[146,228,97,216] = Z
[226,115,135,144] = V
[20,104,129,133] = U
[136,194,151,144] = B
[157,129,142,148] = M
[89,114,130,137] = X
[89,114,118,107] = Y
chg X: [89,114,130,138]
3, [137]
present: [144,135,115,226]
no
asked: [89,114,130,137]
X

[127,126,131,143,154,139,120,113,56,209]  T
[134,130,133,129,146,135,113,137,103,88]  C
[124,129,129,138,115,107,144,98,147,169]  N
[124,122,129,138,115,107,144,98,147,169]  W
chg N: [124,129,129,138,115,107,144,99,147,169]
7, [98]
present: [131,143,154,139,120]
yes
chg T: [127,126,131,143,154,139,120,113,57,209]
8, [56]

[133,124,129,134,87,96,130,89,102,127,115,122] -> lok
[128,126,102,137,217,85,122,54,116,153,114,141] -> Kan
[122,56,116,137,217,85,122,49,123,189,108,157] -> gilu
asked: [102,127,115]
lok
chg gilu: [122,56,116,137,217,85,122,50,123,189,108,157]
7, [49]
asked: [122,54,116]
Kan

[129,136,165,138,99,138,140,185,56,151,170,184,136,165,122,130,134,129,129,128,136,129,176,134,95,180,129] : tif
[119,200,123,212,57,208,111,187,49,85,131,119,206,93,93,130,173,128,127,95,155,120,118,127,134,135,191] : gepat
[88,131,119,160,135,157,141,148,206,93,49,131,85,119,141,184,143,183,183,137,136,173,101,169,101,100,160] : fil
asked: [85,131,119]
gepat
present: [128,136]
yes
chg tif: [129,137,165,138,99,138,140,185,56,151,170,184,136,165,122,130,134,129,129,128,136,129,176,134,95,180,129]
1, [136]
chg fil: [88,131,119,160,135,158,141,148,206,93,49,131,85,119,141,184,143,183,183,137,136,173,101,169,101,100,160]
5, [157]
present: [138,99,138,140,185]
yes
present: [136,129]
yes
asked: [49,85,131,119,206,93]
gepat

[154,115,113,136,112,129,124,121,130,119,139,122,129,117,126,134,106,136,140,114,136,131,120,117,126,139,120,103,135,110,128,133,150,126,134,109,133,129,113,127,120,96]  lagu
[70,163,79,52,185,65,93,122,99,86,66,150,121,151,95,147,96,105,192,138,198,82,153,91,144,144,84,83,135,164,129,154,158,105,172,161,195,100,64,117,107,122]  ges
[169,127,128,169,106,141,132,105,161,102,176,87,168,134,114,122,116,113,143,138,138,126,143,113,148,109,136,120,113,117,161,115,135,101,122,124,129,184,126,137,169,104]  Roduv
[70,159,78,51,182,65,92,123,96,88,64,151,117,147,96,146,95,107,189,134,194,83,150,92,140,145,83,82,136,161,125,154,158,107,171,158,192,95,64,116,103,120]  mosin
[72,169,189,124,175,146,155,164,134,177,113,157,131,163,154,121,207,123,91,173,102,141,152,180,137,108,170,217,123,183,133,123,72,154,115,185,112,132,193,143,157,232]  Kezi
[68,161,76,48,185,63,90,122,95,86,62,152,117,149,94,147,94,105,192,135,198,81,151,90,141,145,81,80,136,163,125,155,159,106,173,159,195,95,61,115,102,120]  Vazo
[155,123,105,135,118,121,119,113,136,103,142,114,142,125,115,136,98,127,158,121,154,121,132,106,137,136,114,94,131,116,140,134,158,113,141,116,147,143,101,128,131,90]  sobu
[180,104,171,198,82,182,159,129,160,157,188,102,145,115,152,111,156,141,80,127,90,151,141,81,198,109,168,168,118,102,137,104,102,140,91,106,75,166,182,140,158,134]  datas
[70,163,79,52,185,65,93,122,99,86,66,150,121,151,95,147,96,105,192,138,198,82,153,91,144,144,84,83,135,164,129,154,158,191,114,161,95,72,199,133,105,231]  musa
asked: [198,81,151,90,141]
Vazo
present: [122,93,65,185,52]
no
chg Vazo: [68,161,76,48,185,63,90,122,95,86,62,152,117,149,94,147,93,105,192,135,198,81,151,90,141,145,81,80,136,163,125,155,159,106,173,159,195,95,61,115,102,120]
16, [94]
asked: [127,90]
datas
present: [157,121]
no
present: [128,169]
yes
present: [144,91,153,82]
no

[192,162,20,93,125,99,155,135,157,120] : daki
[201,217,46,47,140,107,162,182,140,139] : Tiru
[167,167,78,98,134,111,157,155,120,135] : Guva
present: [140,182,162,107]
no
asked: [167,78,98]
Guva
asked: [107,162]
Tiru
present: [47,47]
no
asked: [157,155,120,135]
Guva

